Here are a small network's activations along a few directions, averaged over the inputs that share one value of a field.
Values that are neighbours, or in one group, have similar rows; names and order tell nothing.
In the rows, zero is written as 500.
Random noise pushes rows far along 2 fixed directions. That doesn't count. These rows show it; they differ only by the noise:
[533 448 472 406 543 344 576 531 496 607 487 455 582 518 660 451]
[411 518 539 430 599 405 541 537 538 476 521 485 550 545 535 444]
[281 598 550 419 640 450 505 559 547 341 602 486 517 528 467 450]
[478 469 625 489 607 412 558 501 586 538 413 534 564 623 471 419]


Field B:
b7: [271 599 709 508 714 562 504 503 649 270 477 538 489 580 236 432]
b9: [970 263 482 675 240 471 597 366 450 941 227 553 560 622 645 459]
b8: [434 546 488 457 561 521 411 534 547 363 531 528 492 442 417 543]
b4: [421 618 408 598 409 630 448 538 447 360 662 482 390 440 517 558]
b6: [593 514 371 520 345 556 552 481 379 568 621 455 485 376 606 508]
b5: [653 417 537 728 379 550 428 432 513 669 282 610 428 710 481 600]
b3: [276 666 372 409 461 609 515 531 345 277 793 437 423 251 448 508]
b12: [571 534 293 410 398 454 515 476 318 526 638 354 512 276 665 514]
b13: [569 408 501 424 554 453 515 529 600 539 416 472 531 497 539 500]
b10: [780 341 476 516 415 398 534 435 473 754 319 509 579 495 597 519]
b1: [412 583 426 584 396 642 353 542 385 375 662 523 357 489 524 656]
b11: [552 409 514 408 539 516 455 513 588 557 411 542 525 494 444 523]
b2: [284 588 627 452 670 495 490 525 575 335 528 478 517 527 361 442]
B is arranged as a line.
Q: Going along B from b5 by way of its neighbour b1, in what order are b6, b12, b10, b2 met?
A: b6, b12, b10, b2
Q: Fewest steps between b4 and b13?
A: 8

Field T:
t8: [302 539 677 440 682 402 473 494 629 350 463 526 553 599 319 503]
t7: [366 571 272 281 477 375 646 546 339 523 747 336 554 305 749 437]
t10: [754 403 568 683 384 589 592 361 489 747 303 610 537 617 448 516]
t6: [329 525 330 213 671 416 527 585 609 427 585 321 545 354 593 481]
t9: [396 572 577 530 566 450 436 501 381 440 543 466 491 518 536 461]
t4: [359 559 440 348 537 304 601 520 337 499 625 429 569 379 617 464]
t13: [419 516 588 525 578 574 410 513 591 456 477 549 437 627 379 485]
t1: [617 475 573 685 352 658 480 441 520 509 432 577 457 533 375 547]
t5: [574 505 387 591 396 609 401 567 572 426 491 466 393 404 479 528]
t11: [584 548 265 500 321 568 435 518 354 450 671 438 449 324 663 611]
t3: [830 245 697 684 477 482 529 412 605 841 142 624 497 749 442 495]
t2: [173 716 574 455 637 538 544 578 538 197 721 540 516 498 366 447]
t12: [475 530 501 492 499 620 338 539 510 307 560 575 422 489 451 559]
T is arranged as a line.
Q: Going along T from t10 by way of its neighbour t1, in what order are t8, t7, t11, t12 met?
A: t11, t12, t7, t8
Q: Which values are neighbours of t9? Give them in the order they are listed.
A: t13, t2
